Each row below holds a small network's activations on one input, seen along a few directions.
Each table varies a few parts of the input and shows all the possible inputs, shuffled.
A made-up example of a description, with smaller parts first: one of 8 places around a ring, together with either a single point or one of 9 places around a ring or (one of 3 separate values, together with one of 6 places along a line).
Shared parts are said once, and a part with two or three values counts as separate values.

Rows:
R1: 2.03 2.73 1.16 0.81 -0.91 -6.16 3.86 -3.50 0.15 -0.66 1.47 -0.79 0.48 -1.67
R2: -0.45 1.30 -3.14 -0.94 -3.95 1.93 -3.53 -1.74 0.16 -2.82 -1.00 3.07 3.49 0.24
R3: 0.79 -1.08 -3.37 -0.89 0.21 -1.14 -3.04 4.39 -1.27 -1.28 0.40 0.77 -0.82 0.55
R4: 3.25 -3.55 -2.49 1.91 -0.08 -3.65 2.01 0.55 2.67 -2.93 0.24 0.46 -0.04 -1.89
R5: -0.34 -0.48 3.52 -3.17 0.25 -1.51 0.48 1.00 -4.54 0.84 -1.54 0.14 2.05 3.72
R6: -1.11 1.10 -1.45 -2.79 1.04 2.89 -0.14 -2.01 1.26 -2.04 -2.72 -4.02 -2.48 -0.20
R7: 1.45 4.09 -0.18 -1.28 -0.66 -3.48 3.36 -0.98 -2.34 0.94 0.44 -1.05 -1.22 0.92
R8: 0.14 -0.59 4.67 -0.32 1.80 1.11 -1.16 1.75 -2.60 3.02 0.21 -0.46 -0.99 1.80
R9: -0.65 0.96 -3.05 -2.92 -1.18 -0.84 -3.76 -0.51 -1.44 -1.44 -3.12 0.89 -0.65 1.45
R10: 1.33 -1.73 3.11 1.15 2.09 0.86 1.98 -0.19 -2.03 2.86 0.38 -2.20 -1.34 2.37
R11: 0.04 -0.77 4.56 0.72 -1.03 3.79 -0.88 0.63 -1.28 1.97 2.49 1.67 2.73 0.26
R12: -0.36 4.53 1.17 -2.95 -1.36 -3.30 0.15 0.50 -3.26 1.41 0.61 0.99 -1.35 0.63
R13: 2.67 -1.26 -2.38 0.60 -0.90 -3.02 0.45 -4.02 2.07 -2.80 -3.56 0.35 0.93 -1.82
R14: -2.64 -0.27 -1.98 -0.41 4.26 3.86 0.33 -0.78 0.87 0.10 -0.56 -1.02 -4.24 -1.73
R15: -4.21 1.93 -0.07 0.65 1.35 7.06 -2.18 0.23 2.15 -2.07 0.71 3.66 -0.24 -2.51
R16: -2.02 -2.16 -0.18 1.00 3.98 1.46 1.18 -3.52 3.72 -1.38 -0.26 -0.09 -2.96 -4.48
R17: -0.43 -0.42 0.20 -0.83 1.09 0.39 0.48 -4.47 4.11 -3.25 -2.51 -3.06 -0.77 -3.46
R18: 1.16 -3.56 4.37 3.20 1.67 -1.93 2.44 -2.82 0.42 1.10 1.75 -1.90 -0.07 0.13
R19: -0.23 4.65 1.17 -1.74 -4.36 -0.55 0.55 -0.69 -1.71 0.37 2.52 2.68 2.71 -0.92
R20: -0.21 -0.63 3.32 -2.18 -2.57 1.06 0.71 -0.42 -3.24 -0.14 0.74 1.84 6.04 2.16
R21: 2.26 0.07 -0.49 1.06 0.33 -2.99 2.28 1.55 -0.55 3.71 1.03 -1.14 0.27 3.16
R22: 0.93 0.48 0.74 0.26 -3.34 0.03 -0.29 2.18 -0.07 3.03 3.27 2.56 4.16 0.76
R23: -0.31 -3.88 -0.27 4.85 0.32 -1.33 1.74 0.06 4.31 0.76 0.93 -0.66 -3.23 -2.71
R24: 1.45 -0.83 2.15 -1.29 1.19 -1.46 3.43 -0.64 -3.82 0.60 -1.74 -1.95 2.24 3.74
R25: -2.99 2.44 -0.11 -3.62 0.63 2.82 -3.63 -0.40 0.71 -2.25 -2.62 -1.90 -2.21 0.47
R26: 1.81 -2.23 3.42 0.75 0.99 -4.03 3.79 -3.14 -1.43 -0.92 -0.53 -1.84 3.83 0.92
R27: 2.37 -1.81 0.92 2.95 -0.23 -5.78 3.23 -1.11 2.06 2.05 2.04 -0.91 1.52 0.73
R28: 0.87 0.79 0.98 -0.55 -0.35 -2.81 -0.84 3.30 -1.58 3.98 1.08 0.76 0.29 2.56
R29: -3.12 2.89 0.16 -1.76 -2.01 5.56 -3.10 -1.45 2.44 -3.79 -0.97 0.54 1.66 -0.89
R30: -0.59 -1.73 -2.19 3.07 1.37 1.15 0.20 2.63 1.17 2.68 0.43 -1.87 -3.92 -0.96
R31: 1.55 0.05 -4.28 -1.67 -0.73 -0.74 -0.41 -1.92 -0.87 -1.37 -3.41 -0.92 -0.75 0.96
R32: -4.25 1.54 -0.57 -0.80 4.12 3.85 -2.96 1.08 0.27 -0.23 -0.78 0.91 -3.58 -1.43
R33: 1.24 -0.75 -3.44 0.77 -2.81 1.87 -2.47 3.35 0.76 -2.34 2.18 3.06 3.12 -0.56
R34: -1.85 0.05 -0.64 3.75 -1.98 4.66 -1.87 3.70 2.54 1.04 1.92 2.38 0.07 -1.96
R35: 2.67 -1.96 -4.49 -0.02 0.47 -1.03 0.70 2.92 -0.25 -1.34 0.14 -0.65 -1.38 0.73
R36: -2.21 0.10 -0.86 2.63 1.31 1.41 -3.10 4.49 0.43 2.61 0.32 -0.31 -3.35 -1.03
Changing only one part turns R27 into R22. The same change can be made to R18. Which row results? -> R11
What is each input in this table made of? -> one of 4 places along a line, together with either one of 4 separate values or one of 5 places around a ring
A walk changes only the place on the ring of 5. It starts at R36 and steps to R3. List the rest of the walk in order. -> R9, R25, R32
Which other rows agree with R21 in the place on the line of 4? List them by row number. -> R6, R7, R10, R14, R24, R30, R31, R35
Change only the choice among 4 separate values in R12. List by row number the other rows that result. -> R5, R8, R28

Rows:
R37: 0.28 0.28 2.90 0.83 0.90 -3.83 4.06 -4.86 1.52 -0.81 -0.02 -1.16 -0.85 -2.48
R38: -0.01 0.23 3.11 -0.03 -4.46 0.65 -2.40 6.34 -4.31 2.59 3.84 4.43 5.88 3.56
R39: -0.06 -2.06 1.16 1.79 1.79 -0.93 2.18 -4.86 3.99 -1.79 -2.05 -3.78 -2.42 -2.14
R40: 1.66 -2.32 0.63 5.35 0.97 -4.66 2.98 0.97 2.70 3.00 3.97 0.85 -1.62 -2.09
R41: 2.59 0.43 -2.28 0.02 -0.94 -6.71 2.15 -3.88 1.13 -2.75 -0.63 -0.23 -0.47 -2.31
R42: 5.95 -1.74 0.60 -1.50 -2.62 -8.84 2.63 -2.38 -3.81 -1.10 -0.53 0.29 5.20 2.75
R43: 0.79 -2.78 -5.10 1.27 3.22 -1.22 0.86 -3.41 5.44 -6.14 -3.72 -2.28 -3.72 -4.62
R44: -2.63 -0.65 -1.75 2.23 -1.26 6.13 -5.28 4.29 2.28 1.46 1.02 2.30 -1.74 -1.94
R45: -3.43 -2.23 -3.02 2.35 1.53 8.40 -4.72 4.15 3.02 -0.59 0.75 3.10 -3.38 -3.60
R46: 3.15 -0.38 2.22 0.41 -0.88 -2.83 6.05 -4.58 -0.47 0.65 -0.02 -2.87 1.82 1.16
R47: -2.81 2.43 -5.26 -2.15 -2.16 4.03 -5.28 -0.07 2.70 -3.77 -3.07 1.64 -0.32 -1.48
R48: -0.94 3.86 1.88 -2.94 -2.70 4.86 -0.70 -0.36 -1.90 0.16 0.65 0.79 4.29 1.68
R49: -1.23 -3.67 -0.14 2.03 4.46 1.30 2.40 -4.96 4.90 -3.94 -2.23 -3.62 -3.72 -4.05
R50: -2.81 4.69 1.89 -2.62 0.91 1.83 -2.86 2.37 -2.96 1.71 0.73 1.70 -2.06 0.94
R51: 0.60 0.13 2.01 0.60 3.23 -5.76 4.02 -1.27 -0.94 3.09 0.18 -2.53 -3.95 -0.31
R52: 4.91 -0.20 -2.96 -0.20 -2.74 -5.65 4.33 -3.34 -0.64 -1.58 -0.62 -2.16 1.94 1.30
R53: -0.31 2.44 4.96 -4.63 -1.60 -0.51 -2.33 3.73 -7.48 3.08 0.43 2.02 3.46 6.35
R54: -2.31 2.23 0.07 1.73 -2.07 2.94 -3.17 4.79 0.14 1.76 3.73 4.31 0.18 -1.97
R55: -3.50 4.43 1.96 -2.33 -0.89 3.63 -2.27 -1.09 -0.28 -0.90 0.82 2.68 1.70 -1.54
R56: 0.56 -6.29 -2.23 5.68 5.01 0.68 1.50 1.08 6.18 -0.06 1.32 -1.48 -4.81 -4.36
R57: -3.81 0.95 -6.48 -1.90 0.65 6.25 -4.74 -0.29 3.42 -5.90 -3.53 2.30 -1.93 -2.89
R58: -0.87 -3.88 -0.90 1.38 7.33 -0.19 2.35 -1.04 2.25 -0.27 -1.87 -5.34 -6.91 -2.04
R59: 1.79 -1.50 -4.00 1.17 0.27 -3.39 0.38 -3.42 4.47 -3.82 -3.33 -2.62 -2.32 -2.83
R60: 4.04 -2.80 -0.12 5.21 -0.81 -3.50 5.21 1.58 0.91 4.00 3.78 -1.03 1.24 1.53
R61: 3.82 -2.11 5.13 -0.56 1.58 -8.08 4.80 0.29 -6.08 4.77 -0.46 -1.95 2.16 5.00
R62: -0.39 2.17 5.07 -4.44 -3.46 1.10 -2.01 0.22 -5.07 0.44 1.08 3.14 7.01 3.90
R63: -1.84 4.71 -3.34 -3.19 -3.25 0.83 -3.45 0.12 0.08 -2.98 -0.24 3.57 1.63 -1.57
R64: -3.97 1.81 0.03 -1.30 -0.30 6.54 -4.28 -1.48 1.67 -1.63 -1.58 0.32 0.13 -1.17
R65: -4.61 0.34 -1.77 -1.50 4.22 7.32 -4.17 1.84 -0.52 -1.12 -1.89 -0.14 -5.20 -0.65
R66: -0.07 -2.31 0.30 1.36 4.33 -2.49 2.09 -1.02 1.45 2.01 -1.71 -5.39 -5.41 -0.12
R67: -5.03 0.21 -1.33 -0.97 2.32 8.72 -3.70 -1.79 2.39 -3.71 -1.99 0.93 -1.45 -2.93
R68: 1.25 2.45 -0.25 -5.52 -5.72 -1.31 -2.92 1.51 -4.67 -1.58 0.07 4.16 7.09 3.75
R69: -0.24 1.88 -0.17 1.29 -3.99 4.06 -1.52 5.53 -1.36 2.43 3.57 2.36 2.76 1.28
R70: 3.90 -1.74 5.89 -0.46 -0.99 -6.27 4.47 -3.40 -3.61 1.16 -0.16 -0.51 5.14 2.93
R71: 0.44 4.24 -3.63 -3.86 -5.25 1.87 -1.83 0.79 -1.33 -2.22 -0.29 1.85 3.81 1.79
R72: -3.55 2.03 -0.26 -1.74 1.65 5.02 -4.68 2.11 -1.06 1.05 -1.62 -0.62 -3.54 1.08
R73: 3.18 -0.62 1.37 0.28 1.46 -4.61 6.12 -0.80 -2.67 4.30 0.01 -4.35 -1.18 3.29
R74: -0.42 4.19 1.62 -3.35 -1.05 3.12 -1.21 3.04 -4.41 2.75 0.26 -0.24 0.37 4.11
R75: 1.30 -4.75 -1.26 5.78 2.18 -1.48 1.17 1.00 5.51 2.14 1.56 -1.62 -3.54 -2.49
R76: 4.68 -4.11 3.43 4.43 -0.85 -7.03 3.77 2.50 -2.56 4.14 3.76 1.20 4.78 3.18
What is each input in this table made of? -> one of 2 separate values, together with one of 4 places along a line, together with one of 5 places along a line
Changing only the place on the line of 4 turns R69 into R74. The same change can be made to R38. Which row results? -> R53
Change only the place on the line of 4 in R57. List by row number the other rows that result. -> R45, R65, R67
Change only the place on the line of 5 in R57. List by row number the other rows that result. -> R47, R63, R68, R71
Change only the choice among 2 separate values in R72. List by row number the other rows that result. -> R66

Rows:
R77: 3.73 -0.19 -2.08 -0.34 -2.14 -7.04 4.21 -5.81 0.90 -2.90 -2.07 -1.23 2.58 -0.13
R78: -4.21 -1.73 -1.18 2.15 6.06 6.47 -2.81 2.51 2.94 2.17 -1.42 -2.20 -8.11 -1.84
R79: 3.79 1.78 0.37 -3.38 -2.25 -6.61 3.49 -5.51 -2.37 -2.05 -2.34 -2.29 2.20 1.84
R80: 2.69 1.76 4.03 -3.39 -1.27 -4.97 2.92 -1.45 -5.39 1.11 -1.19 -2.21 3.63 4.77
R81: 2.19 -0.35 6.81 -0.77 -1.68 -3.69 2.62 0.96 -5.72 4.52 2.05 0.84 4.78 4.67
R82: -3.62 4.49 -0.36 -5.80 -0.94 4.96 -3.67 0.09 -2.20 -2.27 -1.92 1.06 1.27 1.69
R83: -2.33 2.42 -1.05 1.37 -4.13 6.41 -5.23 8.77 -1.46 3.08 4.62 6.04 1.96 0.54
R84: -1.49 -1.77 -5.00 1.22 0.00 4.16 -3.20 -0.66 5.21 -5.46 -1.58 0.82 -1.79 -4.14
R85: 3.55 -1.52 2.71 2.92 -3.30 -4.71 0.56 6.73 -3.61 6.56 5.71 3.18 4.45 4.09
R86: 0.79 -4.35 2.59 3.84 6.68 -3.03 4.56 1.22 -0.64 4.72 0.93 -4.30 -6.12 0.29
R87: -2.21 4.04 -2.73 -5.77 -1.05 2.57 -3.45 -3.64 0.26 -5.51 -3.68 0.79 0.09 -1.69
R88: -3.42 3.17 2.07 -2.26 -1.42 7.14 -4.20 2.40 -2.92 1.20 1.28 3.27 2.39 1.62
R89: 4.53 -3.94 -2.25 2.91 -0.38 -5.22 4.53 -2.77 3.05 -1.46 0.26 -1.47 1.42 -1.60
R90: -3.88 -1.94 -1.48 3.83 3.15 5.68 -2.45 1.24 5.67 0.14 0.38 -1.19 -5.62 -4.55
R91: -2.03 1.91 -4.68 -2.21 -1.02 1.98 -3.15 -3.52 3.00 -6.62 -3.65 1.42 0.06 -3.40
R92: 1.90 -3.81 2.22 5.68 3.69 -4.11 5.28 -0.55 3.27 2.78 2.62 -2.53 -3.20 -2.17
What is each input in this table made of? -> one of 2 separate values, together with one of 8 places along a line
A walk changes only the place on the line of 8. It starts at R86 and steps to R92. List the rest of the walk in order. -> R89, R77, R79, R80, R81, R85
